These are the activations of a small neural network, seen along a few directions. Each row is one input.
In each table, some parts of the input vary, and every possible input appears once, in random order.
A made-up example of a description, with smaller parts first: values(2) and (point or ring(9) or (line(6) and ring(8))).
Shared parts are said once, and a part with two or three values counts as separate values.

Other details of the inputs shift rows strongly along two fixed directions, in all tables alike. That doesn't count.

Rows:
x1: -370 -228  637  214 -301   64 -140 -155 -198  131 -419  -32  388  -20
x2:  90 133 -23 106  33  54 -66 -10  75 -83  22  17 -47  99
x3:   14 -337  175 -312 -177 -239 -135  370 -164  347 -200   -5  325 -365
x4:   66  105   -8  161  -81  134   31   67  105  -46  132  -38 -137   13
x5:  83  60  -4 125 -79 144 179 -80  24  -9 103 -41 -92 -40
x6:   22   57  -83   71   55   18   -5 -110  135  -40  -47   -2  -93   43
x7:  -10  152  -38  -27   51  -19  -69  -18   -5 -122   96  -38  -60  158
x8:  -89 -367  200 -352 -163 -251 -200  328 -290  309 -168    3  279 -368
x9:   49  120  -45   20   80   52   99 -150  -30   -7   70   83  -27   50
x10: -108   65  -84  -36   53  -49   -3 -134   54  -91   15  -37  -93  119
x11:  -21   56 -118   14   92  120   25    1    3   -7  -45   81  -69  106
x12:  -92    8  -62   -1   67   28  -46 -144   61 -101   15   28  -88   48
x13:  14 152 -30  62  74  56 -70 -13  38 -31  89  63 -50  83
x14:  567 -120 -442 -776  100 -541  102  413 -151  283  458  103   83 -608
x15: -521 -239  604  184 -225   26 -241 -120 -113  182 -420   -2  250  -32
x16:   33   -6 -102  109  -68  201  122   75   78  -15   16  -19 -146   41
x17:   -9   14  -59  129  -70   96   92  -32  167   -7   62  -41 -181  -28
x18:  121   42  -47  100   86    6  157 -111   24  -94   53  -20   21   55
x19:   -9  109  -40  -52   37  -13  102 -167  -70 -104   66   -9   -5  128
x20:   90   70  -31  128   82   10   -8   37  104 -118   79  -31    4   98
x21:  31  -5 -79 100 108 -32  55 -66 153 -80   2 -43 -68  46
x22:   61   -8 -129   82  110   62   98   51   59  -94  -51  -21  -29  102
x23:  -43   64 -137  -67   76   47   28  -11  -43  -96  -34  -28  -84  176
x24:   33  104  -55   17   62   26 -106  -21  -14 -109  106   31  -82   95
Description of these inputs: values(4) and (point or line(5)).
Changing only the values(4) part turns x6 into x1. The same change can be made to x17. Which row results?
Answer: x5
A walk changes only the line(5) part. It starts at x20 and steps to x2. List the rest of the walk in order.
Answer: x13, x24, x7
Change only the values(4) part in x14. List by row number the other rows that result.
Answer: x8, x12, x24

Rows:
x25:  -22  303 -224  277  263  396  266 -538  -60 -413  -56   76 -185  559
x26: -468 -450  754   93 -502   59 -177  200 -228  391 -443  -66  417 -261
x27:  303  351 -340  -13  300  -73   31 -200  196 -248  361   56 -180  148
x28:  377  311 -703   70  308  197  496 -342  297 -295  374   41 -523  182
x29: -585   27  430  875 -149  660  -92 -315  171 -283 -598 -115  -99  631
x30: -474  179  435  716 -151  465   14 -602  130 -302 -246  -81 -140  445
x31:  250  492 -530  132  379  264  302 -417   49 -433  246   83 -332  542
x32:  399  253 -532  -84  191  -21  336 -129  232  -92  380   28 -380  -46
x33:  191  524 -297  182  300  215   66 -368   38 -456  326   51 -237  493
x34:  -26   63 -158  136  199  119  193 -369   41 -178  -96   43  -61  225
x35: -434 -435  689  195 -413  -15 -346  382  -98  276 -492 -136  363 -188
x36:  503 -324 -491 -587   32 -347  121  732   40  357  135  -28    4 -610
x37:  617  -91 -415 -815  197 -728   58  476  -35  341  485   65  152 -667
x38:  299 -100  -27 -420 -122 -431  -42  293   22  264  406  -26   89 -536
x39: -226 -237 -223 -906  219 -636 -594  412 -294  236 -150   95  115 -175
x40:  233  -94 -139 -401  107 -374   68  110  -55  200  118   22  159 -296
x41:  350  345 -358   94  112  170   79   43  232 -145  399   51 -380   49
x42: -433    5  468  675 -197  396 -308  -52  142 -185 -361 -112    6  363
x43:  203 -364  -75 -437 -180 -232  105  488 -140  442   34   17  173 -601
x44: -597 -427  921  267 -541  103 -278  159 -221  300 -442  -65  427 -162
x45: -459 -331  817  -47 -351 -188 -298   35 -458  222 -380    2  611  -93
What is each input in this table made of?
Answer: point or (line(4) and line(5))
Change only the line(5) part in x32. List by row number the other rows that result.
Answer: x26, x29, x31, x40

Rows:
x46:   32 -130  181  -33 -146  -73   70   36  -89   79   68  -43  142 -183
x47:   38  -42  111    9  -89  -34  134   21  -49   73  103  -27   72 -113
x48:   88  195 -175  176  144  105   91  -96  194 -165   15  -29 -151  234
x49:   54  159 -210   64  136   57  -70  -82  177 -165  171   30 -241  100
x50:  -14   36  -69  -58   49  -72 -107   80   95   44  113   24  -92  -61
x51: -107  -58  -51 -282   87 -128  -33  -91 -200   18  -96   53   90   45
x52:  -13  179 -132 -183  192 -104 -112 -148 -108 -118   97   52  -84  174
x53:  136  220 -198   65   71  147  -46  -11   76 -168  168   48 -195  142
x54:   -8 -114   94 -146 -110 -138 -163  247  -58   85   82  -36   82 -172
x55:  102 -111    5  -77   -1 -118  -27  191  -31   18   30  -33  108  -95
x56:  191   43   -6  -18  -57   27  117  -29  -52   23  126   36   30 -120
x57:   31   76  -59 -232   98 -184   28 -201 -165  -34  114   60   96   38
x58:  120 -119   69 -119  -58 -102  -85  223  -99  119  -41   16  201 -159
x59:   29 -169  -71 -138  -45  -45   41  168  -68   64  -32  -24    9 -134
x60:   88  -91   72 -111  -39  -99  -55  253  -92  172  -46   20  197 -148
x61:   37  -22   12 -133  -89 -137 -146  154   50   62   52  -40   -8 -135
x62:  147  282 -199  261   89  215  231 -354  208 -263  157  -26 -264  233
x63: -655  -20  631  438  -58  197 -249 -491 -228 -222 -550  -16  288  506
x64:  120  166  -36  135    0  154  181 -130    6  -41  123   46  -57   53
x65:   40 -145   79 -103  -40 -161  -24  262  -63  124    1  -31  167 -136
x66:   81 -139   66 -128  -64 -191  -84  184   13  119  -70  -59  160 -171
x67:  -48  -94  -41  -79  -50  -14   53   85   25  117 -131  -43  -18  -70
x68:   42  106 -256  105   87  183  131 -142  150 -165  -46  -32 -243  182
x69:   59  -68   56  -78  -31 -134   85  -11   14  155  103   26   59 -233
x70:  -3 -73 -38 -67 -45  68  50 126 -84 119 -96  33  28 -59
x71:   -2 -142  -66 -135  -30  -40   82  193  -60  115  -26  -20   12 -115
x72:  147  133 -162  105  109   64  159 -239  142 -123  192   36 -167   17
x73:   88  218 -268  272  265  197   69 -252  236 -295   68   21 -245  309
x74:   -2  -28   22 -108  -61 -105  -94  232  -19   76  118  -15    4 -102
x75:  131  127  -76   47   -7    3  192 -113  107  -13  133  -17  -93  -23
x76:   -4 -186  -89 -148   11  -76   -5   81   -1  112  -72   11  -13 -180
x77:  110   36 -217  -16   48  152   94   22  -12  -49  -16   41 -117   41
x78:   13  -34   88 -150 -102  -85 -157  267  -85  173   45   28  100 -168
x79:   53  152 -185  190  219  102   56 -129  187 -156   39   27 -160  203
x80: -706 -166  570  561 -175  394 -129 -377  -43  -58 -589  -40   81  342
x81: -416 -180  546  112 -308  -26 -279   71  -73  169 -305  -80  221  -44
Changing only one part turns x57 into x63. The same change can be made to x72. Which row results?
Answer: x73
What is each input in this table made of?
Answer: values(4) and (point or (values(2) and line(4)))
Change only the values(4) part in x53. List by row number the other rows that result.
Answer: x56, x58, x77
Change only the values(2) part in x59. List by row number the other rows that result.
Answer: x71
A walk changes only the line(4) part. It starts at x70 and steps to x71. List the rest of the walk in order.
Answer: x67, x80

Rows:
x82: -218 -207  425 -112 -139 -256 -272  130 -188  146 -197  -41  372  -93
x83:  302  157 -211  -63  170 -123  187 -153   28  -85  241   28    6   -2
x84:  253   85 -324  -18   89   82  167  135   84  -15  122   11 -154    3
x85: -531  130  285  602  -14  476  -18 -557  125 -277 -350  -40 -185  534
x86: -118 -167  226 -142  -36 -197 -201   83 -146  119 -173   11  283  -89
x87:  216    0 -351  -54  112   -4  187   53  148  -47  111  -23 -186  -53
x88:  307  143 -454   -3  141  145  267   56  138 -123  147    9 -251   61
x89: -541  135  334  619  -60  459 -136 -542  122 -286 -328  -18 -157  531
x90:  154  183 -216 -182  104  -53    8   54  -31 -103  260   50 -116   53
x91:   20  -52 -159 -156   29  -82   88  -21   69   50    8   -6 -106 -111
x92:  164  148 -310 -184  163   -7   91   18  -49  -63  189   82 -148   29
x93: -129 -203  206 -151  -20 -192 -110   64 -159  148 -218   -5  278  -81
x94: -122 -244  179 -163  -47 -192  -65   40 -168  128 -249  -22  272  -92
x95:  149   98 -298 -207  143  -15  106   10  -64  -18  151   54 -118   31
x96: -436  116  302  700  -36  523  -77 -427  163 -326 -316  -47 -122  520
x97: -187 -212  376 -147 -103 -249 -271  131 -205  151 -214  -35  367 -163
x98:  110  -62 -147  -60   55  -37   79  123   97   66   48  -23  -66 -103
x99:  246  111 -276  -33   65   74   67  167   94  -27  155   25 -117  -31
x100:   61   52 -118 -193   55  -28  -41   44 -100    2  106   63  -14  -17
x101:  174  154 -251 -185  119  -42  -15   38  -57  -63  221   50 -126   33
x102:  257  191 -204  -91   77    1  221 -145  -51  -67  307   54  -89  -17
x103: -451  224  139  606   44  607   89 -639  -12 -434 -316  -16 -208  714
x104:   23   61  -68 -117    7 -133  -71   52  101   15  154  -10  -95  -76
x105:  -82 -197  228   -5 -191  -11  -71  249 -111  200 -174  -10  191 -180
x106: -124 -184  288   -1 -187 -128 -163  218  -10  139  -70  -73  182 -180
x107: -141 -250  415    8 -284  -40 -204  284 -148  233 -207  -40  268 -187
x108:  -90 -168  153 -137   -6 -192 -141   65 -148  102 -157   30  240  -85
x109:  366  184 -288   86  132   49  303  -91  223 -116  338   13 -215  -35
x110:  311  261 -376   43  113   91  110  133  168 -140  291   -2 -231  109
x111:  271   34  -16   23  -73   21  213   80   32   63  174   12   25 -166
x112: -124 -252  235  -10 -144  -87 -102  182  -39  191 -156  -26  159 -199
x113: -279 -275  340 -108 -219 -184 -188   98 -109  267 -222   -5  201 -256
x114:  146  156 -269  -93  121  -63  -12  -24  146  -65  215   18 -252  -10
x115: -175 -279  392  -10 -232 -136 -219  234  -74  216 -187  -68  245 -247
x116:  219  131 -188  -61   50  -79  194 -140  130   16  294   -3 -133 -147
What is each input in this table made of?
Answer: line(5) and (point or line(6))
A walk changes only the line(5) part. It starts at x86 and steps to x100. List the rest of the walk in order.
Answer: x89, x96, x99
A walk changes only the line(6) part. It starts at x110 and steps to x107. List the rest of the walk in order.
Answer: x99, x105, x84, x88
